a = (151, 106, 147, 144, 150, 117, 127, 149, 132)
The entry just right of 117: 127
Report the entry just right of the largest entry.
A: 106

m =
[[103 114 117 120 116 109 128 123 121]
 [118 140 108 119 126 117 131 121 112]
 [145 110 141 120 114 144 134 106 137]
 [102 147 121 130 150 111 116 114 111]
 [103 153 128 134 144 110 133 139 131]
 [156 113 153 144 147 149 110 141 155]
 [137 101 152 130 127 121 124 140 142]
 [157 109 153 138 152 146 110 150 153]
 [150 116 156 129 152 149 114 148 153]
 [105 145 129 106 125 110 138 139 136]
 [147 151 152 140 151 141 113 151 154]
 [134 138 125 112 115 125 140 141 144]
 [108 149 117 140 139 109 129 119 109]
 [133 143 128 130 115 135 134 141 148]]
Counting starts at 0.
The entry in the top-left corner: 103
The smallest entry: 101
The entry in row 0 and column 1: 114
The bottom-right entry -> 148
Report the bottom-left entry.
Answer: 133
The bottom entry of the column that holds the smallest entry -> 143
Report the entry at row 0, column 2.
Answer: 117
Report the entry at row 2, column 2.
Answer: 141
The entry just left of the smallest entry is 137
Report the entry just right of the largest entry.
Answer: 109
Report the entry in row 2 and column 0.
Answer: 145
Report the entry in the top-right corner.
Answer: 121
The entry directly above the smallest entry: 113
The entry in row 1 and column 2 is 108
The entry directly below 123 -> 121
Report the entry in row 1 and column 0.
Answer: 118
Report the entry directly below the largest entry.
Answer: 150
